These are the activations of a small network on made-up records, seen along a few directions, one row for each record.
Each row is followed by the record's values for the fields L, S, G, D, W.
Other fields move the rows too, some of them a lot.
In the rows, 500 means zero.
Strong random noise was added to every row along 2 fixed directions; ignore it. To show where, here is one row again and again, with new noise each time:
[451 507 523 509 447 476 451 561 518 528 500 554 513 511 512 571 455 610
 446 414 495 514 500 492]
[329 476 557 486 468 490 543 539 485 530 528 501 533 537 458 592 411 650
 415 403 458 475 487 529]
[604 519 534 493 405 404 284 654 622 589 501 685 533 425 622 668 456 682
 370 319 525 636 504 430]
[428 543 445 576 479 566 547 452 414 429 451 441 448 599 437 384 529 429
 619 580 515 391 516 522]

[427 468 468 503 634 580 680 374 430 446 542 313 463 536 358 405 557 303
 667 575 450 401 521 563]
<L:l3 S:s1 G:g1 D:d3 W:w7>
[531 422 486 448 690 462 540 507 437 433 456 407 515 373 568 246 499 393
 488 794 537 504 535 561]
<L:l1 S:s2 G:g2 D:d1 W:w7>
[677 583 461 547 438 473 355 522 566 508 489 600 466 478 552 548 556 473
 578 409 551 551 521 422]
<L:l2 S:s1 G:g1 D:d2 W:w7>
[438 458 541 452 561 493 569 461 491 530 542 472 533 491 437 569 453 521
 477 431 448 518 504 504]
<L:l2 S:s2 G:g1 D:d3 W:w6>
[827 482 488 448 563 352 177 644 629 529 434 666 554 259 784 437 517 497
 361 596 609 710 537 404]
<L:l2 S:s1 G:g3 D:d1 W:w5>
[465 509 449 542 503 567 616 434 433 452 485 430 463 570 429 401 547 409
 588 578 496 417 489 541]
<L:l1 S:s2 G:g1 D:d2 W:w6>
[535 569 408 597 387 543 438 525 459 439 394 556 419 592 507 387 581 470
 595 609 561 436 502 507]
<L:l1 S:s1 G:g2 D:d2 W:w7>
[579 538 489 517 463 484 441 532 531 530 511 548 507 468 512 554 528 505
 533 428 504 546 502 472]
<L:l1 S:s2 G:g2 D:d2 W:w7>
[462 584 374 612 419 630 585 384 386 382 413 433 372 709 404 312 599 336
 717 657 541 313 516 532]
<L:l3 S:s2 G:g1 D:d3 W:w7>
[454 493 540 459 535 490 566 477 511 536 585 443 541 470 430 643 497 494
 495 361 436 521 496 489]
<L:l1 S:s2 G:g1 D:d2 W:w5>
[594 517 455 526 562 527 484 444 438 427 429 467 472 499 512 320 549 350
 591 662 552 469 522 493]
<L:l2 S:s2 G:g3 D:d1 W:w6>
[604 498 453 511 548 497 455 473 495 461 467 497 468 465 537 431 558 394
 544 580 529 506 531 468]
<L:l2 S:s2 G:g1 D:d2 W:w5>
[469 527 552 484 325 430 414 599 597 606 529 666 521 538 541 759 424 736
 335 261 480 585 471 461]
<L:l1 S:s2 G:g1 D:d3 W:w5>
[523 528 532 477 355 439 371 589 603 602 536 650 519 520 547 718 464 679
 387 277 488 593 488 417]
<L:l3 S:s1 G:g1 D:d3 W:w5>
[742 580 413 546 444 485 320 509 552 479 443 595 465 459 581 478 620 397
 587 497 574 560 528 418]
<L:l1 S:s1 G:g1 D:d2 W:w5>
[471 482 539 476 508 458 478 557 551 562 540 526 541 446 502 589 478 586
 438 424 462 574 497 485]
<L:l1 S:s1 G:g2 D:d3 W:w5>
[582 501 482 481 461 474 381 552 537 494 439 595 473 488 589 461 517 534
 467 552 558 536 492 475]
<L:l3 S:s1 G:g1 D:d2 W:w7>
[418 435 563 426 539 471 575 498 525 559 589 457 570 436 459 636 448 571
 401 367 436 535 500 509]
<L:l1 S:s2 G:g1 D:d2 W:w5>
[671 445 532 399 668 428 412 507 558 517 533 462 554 277 619 472 512 393
 452 558 518 624 535 446]
<L:l3 S:s2 G:g1 D:d1 W:w5>
[260 433 547 445 653 551 714 397 352 405 485 316 524 518 424 320 416 473
 502 718 485 361 494 608]
<L:l2 S:s2 G:g1 D:d1 W:w7>
[570 531 462 531 420 484 411 552 529 515 460 581 481 501 541 503 538 517
 484 497 528 531 490 460]
<L:l1 S:s1 G:g2 D:d3 W:w5>
[555 477 447 493 586 520 512 433 461 446 483 437 459 469 502 394 557 359
 586 607 517 475 521 509]
<L:l3 S:s1 G:g1 D:d2 W:w7>
[609 611 338 671 418 625 462 426 396 343 336 504 371 661 496 212 656 277
 725 744 598 360 512 502]
<L:l2 S:s2 G:g3 D:d2 W:w6>
[496 506 485 528 458 518 508 500 515 510 519 503 492 532 471 533 528 485
 499 481 473 487 498 498]
<L:l3 S:s2 G:g2 D:d2 W:w5>
[381 528 493 570 375 545 536 518 463 464 454 535 484 647 466 489 481 583
 463 528 502 400 473 534]
<L:l2 S:s2 G:g3 D:d2 W:w5>
[600 525 420 528 615 525 492 458 411 387 406 399 466 442 563 178 568 290
 616 830 580 461 531 532]
<L:l1 S:s2 G:g2 D:d1 W:w7>
[773 576 459 531 399 443 258 600 642 542 457 689 468 433 649 569 563 531
 502 406 578 620 515 420]
<L:l3 S:s1 G:g1 D:d3 W:w7>
[463 456 476 474 645 522 572 422 394 403 449 380 497 464 500 271 498 369
 548 749 537 422 525 557]
<L:l2 S:s1 G:g1 D:d1 W:w7>
[476 537 445 577 447 562 563 448 477 462 486 466 453 602 452 455 548 436
 604 517 515 407 497 503]
<L:l2 S:s1 G:g1 D:d3 W:w5>
[674 565 430 544 497 547 427 455 530 481 489 512 464 481 503 491 619 354
 644 480 529 513 515 447]
<L:l3 S:s2 G:g1 D:d2 W:w7>
[540 496 468 530 518 502 463 514 459 426 409 508 477 490 576 307 496 459
 499 713 562 473 512 533]
<L:l2 S:s2 G:g3 D:d1 W:w7>
[610 445 487 462 633 465 509 489 510 478 515 434 507 365 553 422 522 395
 529 574 517 546 541 503]
<L:l1 S:s2 G:g1 D:d1 W:w7>
[733 491 495 448 626 437 355 539 578 512 516 517 541 327 601 476 561 387
 510 519 526 620 532 453]
<L:l3 S:s2 G:g3 D:d1 W:w7>
[485 462 575 447 456 413 407 616 549 540 477 595 551 419 636 535 398 675
 271 531 519 602 478 513]
<L:l1 S:s2 G:g3 D:d1 W:w5>
[416 406 561 418 572 460 556 535 470 512 504 482 551 418 509 457 430 572
 369 572 476 524 480 554]
<L:l1 S:s2 G:g2 D:d2 W:w6>
[541 417 576 383 631 394 458 571 551 575 555 516 593 288 553 594 437 611
 364 436 472 639 506 499]
<L:l1 S:s1 G:g2 D:d2 W:w7>
[409 442 588 423 562 471 551 516 551 570 594 466 582 439 465 651 417 590
 412 353 434 559 484 518]
<L:l2 S:s1 G:g1 D:d3 W:w7>
[813 564 453 522 481 448 265 553 641 554 516 628 484 398 608 579 602 423
 585 373 547 653 534 377]
<L:l3 S:s1 G:g1 D:d3 W:w7>
[574 482 521 465 466 442 423 550 582 568 536 594 518 449 554 606 476 564
 413 385 487 589 498 457]
<L:l3 S:s1 G:g1 D:d3 W:w6>
[651 453 467 437 676 483 479 428 470 436 469 432 502 355 585 278 544 304
 537 725 551 534 541 475]
<L:l3 S:s2 G:g1 D:d1 W:w6>
[417 529 469 569 508 571 586 454 411 433 450 450 468 622 433 339 526 446
 582 631 506 386 497 530]
<L:l2 S:s2 G:g3 D:d3 W:w6>
[482 506 526 494 378 488 431 572 552 559 499 626 503 547 522 647 473 650
 398 366 488 544 460 475]
<L:l3 S:s1 G:g1 D:d2 W:w6>
[378 491 562 504 369 458 471 605 548 573 519 616 533 557 518 677 402 740
 332 371 472 514 472 523]
<L:l2 S:s2 G:g2 D:d3 W:w5>
[522 530 480 524 482 524 516 446 487 488 503 505 482 549 451 513 512 450
 564 453 494 492 506 486]
<L:l2 S:s2 G:g1 D:d2 W:w6>
[601 595 406 624 368 550 426 498 486 446 416 559 429 623 495 434 604 404
 619 538 551 443 505 453]
<L:l2 S:s2 G:g3 D:d2 W:w5>
[691 616 405 601 405 528 370 510 533 483 461 571 428 563 524 495 625 398
 670 451 551 510 524 408]
<L:l3 S:s2 G:g1 D:d3 W:w7>
[539 573 478 565 352 511 403 544 522 505 451 604 483 595 518 540 528 560
 498 436 531 500 491 446]
<L:l2 S:s2 G:g3 D:d2 W:w5>
[571 572 474 583 347 507 385 589 550 524 460 624 473 561 556 563 524 589
 492 422 542 511 486 450]
<L:l2 S:s2 G:g3 D:d3 W:w5>

Which values does each new row have?
[332 459 551 454 528 495 592 496 472 534 560 441 536 489 421 576 439 586
 451 423 436 483 493 545]
<L:l1 S:s1 G:g2 D:d3 W:w7>
[414 507 496 526 468 528 557 476 465 496 510 482 491 570 450 523 476 525
 534 474 490 446 503 523]
<L:l2 S:s2 G:g1 D:d3 W:w7>
[484 578 491 564 395 501 439 528 505 492 458 568 472 585 516 494 496 570
 513 490 524 468 489 477]
<L:l2 S:s1 G:g3 D:d3 W:w5>
[563 475 491 465 545 487 503 473 531 524 549 483 531 431 491 560 528 451
 518 425 481 546 524 481]
<L:l1 S:s2 G:g1 D:d2 W:w7>
[527 478 512 464 581 476 502 462 459 472 487 407 520 413 540 390 487 405
 491 629 511 522 518 517]
<L:l1 S:s2 G:g3 D:d1 W:w5>
[392 539 498 555 434 541 559 508 470 508 514 471 482 599 419 535 514 550
 553 450 470 445 495 497]
<L:l1 S:s2 G:g2 D:d3 W:w5>
[539 506 508 508 534 482 475 516 527 518 512 504 533 469 496 541 511 497
 498 459 489 545 511 475]
<L:l2 S:s2 G:g3 D:d3 W:w5>
[532 531 432 546 513 564 535 405 453 456 478 446 446 556 463 368 560 353
 632 587 515 427 514 484]
<L:l3 S:s1 G:g1 D:d3 W:w6>
[590 539 442 539 476 520 477 458 505 493 505 496 464 508 499 481 566 397
 597 485 515 507 525 463]
<L:l1 S:s2 G:g1 D:d3 W:w5>
[526 541 463 551 463 524 523 479 485 483 477 511 456 548 482 459 518 475
 552 508 514 459 502 503]
<L:l2 S:s2 G:g1 D:d3 W:w6>
[676 495 440 507 566 468 401 498 500 438 427 511 463 406 609 330 537 380
 547 679 584 532 538 481]
<L:l2 S:s1 G:g1 D:d1 W:w7>
[508 500 536 474 427 466 434 579 589 561 521 606 535 493 543 656 475 647
 398 363 493 547 466 496]
<L:l3 S:s1 G:g1 D:d2 W:w7>
[507 561 467 551 458 568 549 435 475 483 525 455 466 591 406 532 568 413
 647 431 483 439 502 481]
<L:l3 S:s2 G:g1 D:d2 W:w7>
[390 395 595 397 566 414 508 564 496 510 479 515 572 400 594 466 361 663
 248 620 500 536 493 558]
<L:l2 S:s2 G:g3 D:d1 W:w5>
[784 487 521 429 507 339 233 652 660 575 479 678 525 275 728 569 489 580
 383 453 583 726 527 418]
<L:l1 S:s1 G:g1 D:d1 W:w7>
[309 499 536 510 395 524 596 489 474 520 511 516 505 630 432 609 424 639
 430 414 461 435 475 537]
<L:l2 S:s2 G:g1 D:d3 W:w5>
[529 496 447 525 530 520 503 484 436 435 437 458 457 500 518 339 531 408
 568 681 544 466 527 531]
<L:l1 S:s2 G:g2 D:d1 W:w7>
[430 443 539 450 638 501 589 455 435 456 485 412 535 452 500 387 448 468
 464 649 503 481 498 545]
<L:l2 S:s2 G:g1 D:d1 W:w6>
[721 557 448 529 519 495 410 475 561 522 524 524 471 459 509 534 600 345
 633 417 512 576 533 422]
<L:l3 S:s2 G:g1 D:d3 W:w6>
[847 501 499 461 546 391 214 622 689 616 569 646 528 286 639 686 577 476
 494 290 518 733 553 358]
<L:l3 S:s2 G:g1 D:d3 W:w7>
[539 518 513 498 413 467 376 571 565 534 467 642 509 499 575 596 478 621
 394 436 523 549 478 467]
<L:l2 S:s1 G:g1 D:d3 W:w5>
[442 398 597 384 643 416 548 547 515 558 568 442 599 324 528 543 403 594
 364 489 454 586 507 530]
<L:l1 S:s2 G:g2 D:d1 W:w7>
[295 456 549 467 483 539 649 454 475 516 571 429 528 574 402 605 451 553
 441 414 423 422 477 548]
<L:l3 S:s2 G:g1 D:d2 W:w5>
[612 565 431 567 432 542 455 460 525 483 501 513 436 559 478 520 600 362
 622 460 512 484 521 452]
<L:l3 S:s2 G:g1 D:d2 W:w5>
